Look-ups in named tables: a row name and a column name give one cell, copied from the table.

Nisef =
columns: Gapal, Gasut, Sadiser, Nubapu, Zute, Felazon
Kizata: [95, 102, 100, 138, 70, 112]
Nusemun: [117, 150, 172, 121, 160, 157]
Nedag: [161, 165, 207, 111, 177, 152]
Sir: [91, 102, 105, 139, 70, 112]
Rin: [116, 152, 169, 123, 165, 155]
Lazo: [179, 57, 61, 96, 85, 110]
Kugug: [137, 76, 49, 92, 102, 112]
Fus: [162, 65, 62, 97, 97, 102]

Gasut of Rin = 152
Gapal of Lazo = 179
Felazon of Rin = 155
Felazon of Kizata = 112
Sadiser of Nedag = 207
Zute of Nedag = 177
Nubapu of Kizata = 138
Zute of Sir = 70
Zute of Nusemun = 160
Zute of Fus = 97
Which row has the largest Gapal? Lazo

Table Fepagu
columns: Bivar, Mado, Reb, Vedig, Tez
Vobo: [99.95, 1.93, 28.33, 12.19, 8.20]
Repetar: [75.87, 7.35, 34.04, 17.52, 14.16]
Suse: [83.14, 4.06, 31.17, 14.38, 10.79]
Rad: [84.06, 4.26, 31.43, 14.65, 10.89]

Vedig of Suse is 14.38
Tez of Suse is 10.79
Tez of Repetar is 14.16
Vedig of Repetar is 17.52
Mado of Rad is 4.26
Reb of Rad is 31.43
Reb of Vobo is 28.33
Reb of Repetar is 34.04
Tez of Vobo is 8.20
Reb of Suse is 31.17
Row with the largest Bivar: Vobo

Mimob.csv
,Mamik,Lonav,Vuput,Fute,Novanur,Miz,Sav,Gamoz,Lok
Tufeba,68,74,88,67,51,63,65,64,60
Raraven,62,68,66,66,66,10,6,17,54
Parokul,27,72,53,18,59,74,73,71,34
Rek,42,6,5,47,39,32,32,31,48
Leboz,34,72,54,28,62,55,53,55,37

Parokul, Miz -> 74
Rek, Sav -> 32
Raraven, Lonav -> 68
Tufeba, Novanur -> 51
Rek, Novanur -> 39
Rek, Gamoz -> 31

Vizik:
,Rugal,Buvomus,Viv,Poto,Nopot,Davov
Gebisas,0.54,0.64,0.50,0.40,0.69,0.38
Mogizik,0.55,0.69,0.50,0.38,0.77,0.35
Zigu,0.44,0.33,0.50,0.62,0.23,0.63
Lar,0.44,0.31,0.49,0.60,0.25,0.62

Lar, Poto -> 0.60
Mogizik, Nopot -> 0.77
Zigu, Poto -> 0.62
Lar, Davov -> 0.62
Gebisas, Rugal -> 0.54
Zigu, Nopot -> 0.23
Lar, Buvomus -> 0.31
Gebisas, Nopot -> 0.69
Lar, Viv -> 0.49
Zigu, Davov -> 0.63
Gebisas, Buvomus -> 0.64
Gebisas, Davov -> 0.38
Gebisas, Viv -> 0.50
Row with the largest Rugal: Mogizik

Table Ner
	Rogu	Ziliva	Zuta	Non	Famepek
Nupafi	163	679	697	150	678
Sebo	361	504	490	364	500
Zelodun	230	621	610	241	610
Ved	660	189	202	672	199
Fozup	624	246	221	650	241
Pasima	52	795	793	49	783
Ler	435	426	424	436	428
Reren	825	36	43	837	52
Peteli	577	284	277	593	284

Non of Zelodun is 241
Non of Sebo is 364
Zuta of Ved is 202
Non of Ler is 436
Ziliva of Ved is 189
Rogu of Reren is 825

Buk:
	Parosu	Renip	Zazakod	Dibikup	Sozana	Losile
Fad	177	187	50	174	196	170
Zir	121	81	86	163	186	204
Zegegok	168	124	215	196	177	172
Bonene	154	209	154	186	147	106

Renip of Bonene: 209
Losile of Fad: 170
Parosu of Bonene: 154
Sozana of Fad: 196
Parosu of Zegegok: 168
Dibikup of Bonene: 186
Zazakod of Zegegok: 215
Sozana of Zegegok: 177
Losile of Zegegok: 172
Zazakod of Zir: 86
Parosu of Zir: 121
Renip of Zegegok: 124
Sozana of Bonene: 147
Parosu of Fad: 177
Which row has the largest Dibikup? Zegegok

Betibop.tsv
	Kiveli	Gatuko	Logisuk	Risob	Vikikuv
Nak	4.8	-5.0	-5.6	4.3	3.7
Dolak	5.1	-5.7	-5.3	4.9	3.8
Duruta	-6.0	5.2	5.4	-6.0	-5.7
Kefes	3.8	-4.5	-5.3	4.8	3.8
Foter	4.0	-5.2	-4.4	4.2	3.9
Govigal	-5.5	6.2	4.9	-5.3	-5.7
Tas	4.6	-5.1	-4.4	4.0	4.9

What is the Risob of Kefes in Betibop?
4.8
What is the Logisuk of Kefes in Betibop?
-5.3
What is the Risob of Tas in Betibop?
4.0
What is the Risob of Nak in Betibop?
4.3
What is the Logisuk of Govigal in Betibop?
4.9
What is the Risob of Govigal in Betibop?
-5.3
What is the Gatuko of Foter in Betibop?
-5.2

Lobak =
,Rem,Tamu,Mok,Ked,Dig,Vaf,Pud,Gov
Nin,87,126,132,103,157,113,98,160
Nagelip,122,76,170,110,58,139,137,69
Tis,163,102,53,178,146,52,130,149
Rakovos,102,125,134,144,140,101,136,167
Refita,170,148,83,96,177,144,81,116
Nore,144,194,123,94,186,199,60,100

Nagelip, Tamu => 76
Nin, Pud => 98
Nin, Gov => 160
Nore, Tamu => 194
Tis, Ked => 178
Nagelip, Pud => 137
Nore, Dig => 186
Refita, Pud => 81
Refita, Dig => 177
Nore, Ked => 94
Rakovos, Ked => 144
Nin, Mok => 132
Nagelip, Gov => 69
Tis, Mok => 53
Which row has the largest Dig? Nore

Kigoz =
|  | Zuk | Bivako | Vosuf | Kifezod | Dadoser | Futipa | Zetuzer | Taf | Pavebu |
|---|---|---|---|---|---|---|---|---|---|
| Naz | 7264 | -3976 | 5246 | -2633 | -5336 | 3114 | 3945 | 2786 | -1857 |
| Nilumad | 5051 | -2773 | 4909 | -888 | 728 | 913 | -3965 | -9304 | -6324 |
| Zafiset | -8598 | -4086 | -6211 | -1186 | -4199 | -6993 | -2120 | 1120 | -936 |
| Geregug | -7742 | 3500 | -5496 | -4235 | 2464 | -3826 | 6061 | 1933 | -4124 |
| Zimale | 1721 | -6430 | -7114 | 6228 | 3117 | -1827 | 498 | -8149 | -1528 |
| Keked | -4555 | 3864 | -7493 | -1259 | 546 | 4574 | -733 | -4386 | 6934 |
| Tidiv | -625 | 8127 | -4809 | -2755 | 6302 | 1096 | -3021 | -5894 | 3268 |
| Tade | 783 | 68 | -4693 | -2273 | 3147 | 4069 | -5204 | 6030 | 9489 |
| Bap | -6538 | -2741 | -2342 | 1734 | -5882 | -3678 | 2617 | 8417 | -75 |
| Zel | -4250 | -5308 | -4822 | 8291 | 3094 | -840 | 806 | 4501 | 3813 |
| Gal | 1284 | 3932 | -2069 | -1909 | -7233 | 5518 | 4193 | -6883 | 921 |
| Katurat | -2101 | 5125 | -3525 | -8522 | -6181 | 1951 | -542 | 5416 | 2849 |

Bap, Zetuzer -> 2617
Katurat, Zetuzer -> -542
Zimale, Zetuzer -> 498
Katurat, Bivako -> 5125
Bap, Zuk -> -6538
Keked, Kifezod -> -1259

Mutub
       Bepet  Zabinan   Beg   Gef  Nasez  Kurob   Dem   Vot
Kiv     -2.7      0.8  -2.2  -1.4   -1.5   -4.7  -6.1  -5.4
Mesek    3.1      2.2  -4.4   1.5   -2.1   -0.6  -3.0  -5.4
Dizok   -6.2     -2.3  -0.9  -0.7    0.5    1.2   2.5   3.2
Kude    -3.5     -2.1  -1.6  -1.3   -0.2    2.8   1.1   3.4
Vuv      3.6     -2.3   0.1  -1.7   -5.6   -4.1  -6.0  -7.6
Sizal    1.1     -3.4  -0.8   1.5   -5.9    3.0   2.4   1.1
Ligud   -7.2     -3.3  -1.7  -0.4    3.6   -0.9   5.1   4.3
Dup      0.4     -1.4  -2.7  -0.1    1.8    1.6   2.1  -3.6

What is the Kurob of Kiv in Mutub? -4.7
What is the Dem of Dizok in Mutub? 2.5
What is the Bepet of Sizal in Mutub? 1.1
What is the Bepet of Kude in Mutub? -3.5
What is the Zabinan of Kiv in Mutub? 0.8
What is the Dem of Ligud in Mutub? 5.1
What is the Kurob of Kude in Mutub? 2.8
What is the Nasez of Kiv in Mutub? -1.5
What is the Kurob of Dup in Mutub? 1.6
Which row has the largest Nasez? Ligud

